[[  2 -31   4  16  13  15  16  -4  -7 -20  27 -42  15   6 -21]
 [ 12 -14  -1  16   2  -8  -3   7  -5 -21  19 -27  18  -8 -16]
 [ 23   3  -7  16 -10 -31 -23  19  -3 -20  10 -11  22 -21 -12]
 [ 15 -10  -2  11  -3 -13 -11  13  -1 -18  11 -22  17 -15 -11]
 [  6 -28   5  10   7  11   8   1  -1 -17  19 -36  13  -1 -14]
 [ 19 -30  15 -17  -9  15 -13  17  25  -3 -14 -24  -4 -22  14]
 [ 10 -18   1  14   3  -2   0   4  -4 -20  19 -29  17  -6 -16]
 [  8 -27   5   9   5   9   5   3   0 -18  16 -34  13  -4 -12]
 [ 19 -30  16 -19  -9  17 -13  18  26  -2 -16 -23  -5 -23  15]
 [ 22  -4  -2   8  -9 -20 -21  19   3 -16   4 -14  15 -22  -5]
 [ 22 -15   5  -3 -10  -5 -18  19  13 -10  -4 -18   7 -23   3]
 [ 24  -3  -2   5 -12 -22 -24  21   6 -15   1 -12  14 -26  -3]] → -21

[[ -6 -15  -8  -7 -17  16   8  -3   2]
 [ -1   1 -17  -3 -14 -19  -6  32  -6]
 [ 11 -18  -9   7  38 -12  17 -38 -15]
 [-24  16  37 -17 -15  14   2  -1  36]
 [  6   0   6  25   0  27 -28  -2  16]
 [ 12  -5 -14  -2 -12 -29  -3  23   5]
 [-16 -10  32   0  37   2  23 -56   5]
 [-19  16 -18 -37   0 -15  15  33 -12]
 [ -5 -23  -3   8   2  -4  10 -18   1]
 [ 37  -9 -14  15 -23 -17 -20   8   4]] → 2

[[-18  19 -17 -21  17 -28  28  -6 -36 -14 -10   1 -43   9]
 [ -8 -23 -18  16  20 -11  36  -9  -1 -18   4  -9  -2  20]
 [-53  13  19  30   1 -21  26  -5 -32  17  -4 -10  -1   9]
 [ -6  21  -8  26 -37   0  -4  15   1   0  17  20 -28  19]
 [-41  22   0  22 -36  -8  -4  35 -18   0  15  13  -7   0]] → 9

[[  8 -11   3  17  -5  25   8   3  22   1 -10  -3   3]
 [-11 -26   9   6  -8  13  -1 -14   8   4 -50   6  -9]
 [ -6  -3  22  12   6   8   2 -10  -3  -1 -32   3 -18]
 [ -2 -12  -2   8  -1  12  -8   2  17  -3 -20   0  -5]
 [-10 -29 -19  -3  -4   5 -18   2  21   0 -31   5  -7]
 [ -9 -16   8  13 -13  13  -5  -4  18   2 -30  -1  -6]
 [-14  -3  11  16  -5   8 -13   5  18   2 -14  -5 -10]
 [  4   1  19   6  25   3   0  -8 -10  -3 -25   4 -21]
 [-16 -41  -2  -2 -20   1 -11 -15  15   6 -56   7 -11]
 [  7   1  13  27  -9  35  14   4  22  -2  -4  -5   5]] → 3

[[ 25   1 -10  -3   6  20  25  33   5  28]
 [ 11  -9 -16 -13  -4   3   8  15  -7  11]
 [ 18   6  12  -2   9  -7  21  13   3   5]
 [ 19   6  13  -3   9  -9  24  14   3   4]
 [ 48   2  14 -28  21 -46  41  22 -17   3]] → 28
---
[[5 4 5 5 5 5 6 4 6 4 6 4 4]
 [3 5 7 4 5 3 4 4 4 5 4 5 5]
 [3 4 8 5 5 3 5 4 5 4 5 5 4]
 [2 4 7 5 5 2 4 5 4 5 4 5 4]
 [1 6 6 4 4 2 1 6 1 6 1 5 6]] ==> 2

[[205 107 159 185 150 114  66 131  74 135]
 [189 135 150 104 188 143 133 169 117 171]
 [162 150 108 173 193  60 160  90 110  99]
 [ 62 107 176 108 116 176 148 186 113 206]
 [127 180 111 133 180 160 112 197 161 219]
 [ 71 178 219 140  70 139 175  90 137  64]] ==> 127

[[62 65 61 73 57 17 35 16 59 16]
 [27 26 27 23 27 45 41 62 52 47]
 [46 45 46 35 49 34 29 48 70 30]
 [46 49 45 59 54 63 76 37 22 84]
 [45 46 45 50 51 53 60 42 37 66]
 [36 36 35 39 27 25 33 46 59 20]
 [60 63 60 66 74 63 73 30 31 83]
 [50 52 50 52 67 72 76 43 28 94]
 [37 38 37 42 46 64 68 51 29 81]
 [47 47 47 44 49 37 38 42 60 37]
 [41 39 41 30 38 22 18 50 80  9]] ==> 47

[[ -42  330 -264  471  505  164]
 [ -38 -621 -290 -333 -947 -237]
 [ 171 -205  392 -358 -214 -262]
 [-695  -62 -534 -407 -373   57]
 [-178 -142 -400   57  201 -194]
 [-123 -400   51 -744 -736 -146]
 [-141 -222 -478  380   -5 -375]
 [ 283   55  136  323  426 -191]] ==> -141

[[86 85 86 85 87 85 86 84 87 84 86 82 83 87]
 [55 54 87 58 88 80 53 58 87 48 87 85 49 58]
 [46 38 71 35 85 58 44 44 87 39 80 69 36 50]
 [23 20 50 22 72 35 22 24 77 20 73 39 21 26]
 [25 21 83 26 86 54 24 30 85 20 85 71 20 29]
 [78 82 72 82 57 72 78 79 58 82 58 72 82 75]
 [22 22 83 27 77 45 21 28 80 21 83 68 22 23]
 [31 44 33 49 18 32 32 37 17 43 23 31 50 28]
 [84 84 43 82 42 70 85 81 37 85 33 61 83 82]
 [24 21 69 25 74 39 23 26 80 21 75 50 22 25]
 [81 82 26 79 23 62 82 78 22 84 23 42 82 78]
 [70 69 17 62 18 35 72 61 17 75 17 19 74 67]] ==> 81
---
[[-57 -49  47  39]
 [-50 -42  35  39]]	39

[[  4  34  34 -50  32   2]
 [-23 -12  27   3 -14 -24]]	-24

[[ 31  11 -29  38  29   5   8]
 [ 32  22 -34  54  34   1   8]]	8

[[-27  29   9 -13  19]
 [ -4  49   8   9 -32]]	-32

[[ -1  38 -13   8 -38 -21  13]
 [-17  18  11  13 -42 -22  14]]	14

[[-57  24 -24  41 -43 -19   9]
 [ 58 -16  35 -54  50   8 -16]]	-16
---
array([[242, 171, 107, 139],
       [237, 171, 159,  55]]) -> 242, 55

array([[57, 62, 49, 46, 54, 44],
       [71,  3, 82, 24, 13, 80],
       [68,  5, 89, 39, 24, 92]]) -> 92, 3

array([133, 407, 990, 338, 922]) -> 990, 133

array([234,   5, 157, 171, 198, 135, 141]) -> 234, 5

array([ 908, -709,   47,  290]) -> 908, -709

array([[4806, 3488, 6847, 5469, 4901, 2962, 8382],
       [9094, 5871, 5287, 8456, 5652, 7457, 3831]]) -> 9094, 2962

array([-28,  17, -21,   7,  37]) -> 37, -28

array([ 44, 241, 178, 186,  80,   6, 162]) -> 241, 6
---
Q:
[[ -3   5   7  43  -6  24 -19]
 [ -3   5  36  31 -22 -24 -19]
 [ -3   5  26  19 -22  24  55]]
A: 31, 55

Q: [50 22 11  0 17]
A: 11, 50

Q: [ -7  -5 -56  31  16]
A: -56, 31

Q: [ 33  45  14 -26  -8 -17  27]
A: -26, 45

Q: [-11  24  12  24  44  -1 -25]
A: 24, 44

Q: [ 27  39  22  29 -45]
A: 22, 39
---
[-20  -3 -42 -17   8] -> 8
[-7 47 11 -1 21] -> 21
[ 48  29 -17  -2 -40] -> -40
[-48 -35 -36  -9  35] -> 35
[24 29 17 54 48] -> 48
[-45  55  34  22  30] -> 30
[ 31  49  30   3 -51] -> -51
[-29 -42 -11  10  55] -> 55
---
[[  6 -39   0  21 -15]
 [ 26 -36  -4  30 -17]
 [-35 -16   9 -42 -21]] yields -36

[[ 10 -34  19 -21  37  -2  54]
 [ -3 -25 -18   1   9  -5  19]] yields -25

[[-39 -48 -39 -43 -43 -47]
 [-44 -50 -44 -47 -46 -50]] yields -50

[[-42 -23 -42  18  16  -6]
 [-19   5  25  39  35  44]] yields 5

[[ 45  39 -39 -11]
 [-41  23  46  23]] yields 23

[[-47   1 -50  50 -49]
 [-38   2 -37  38 -39]
 [-47  -4 -49  56 -47]] yields 2
---
[36 21 48 22 38] value 36
[-34 -16  17  49 -48 -26] value -34
[ 43 -50  13 -54   3 -16  50] value 43
[-25  58  20  21  35  46] value -25
[-48 -28 -46 -17] value -48
[-12 -49   4   6  13  -7  22] value -12
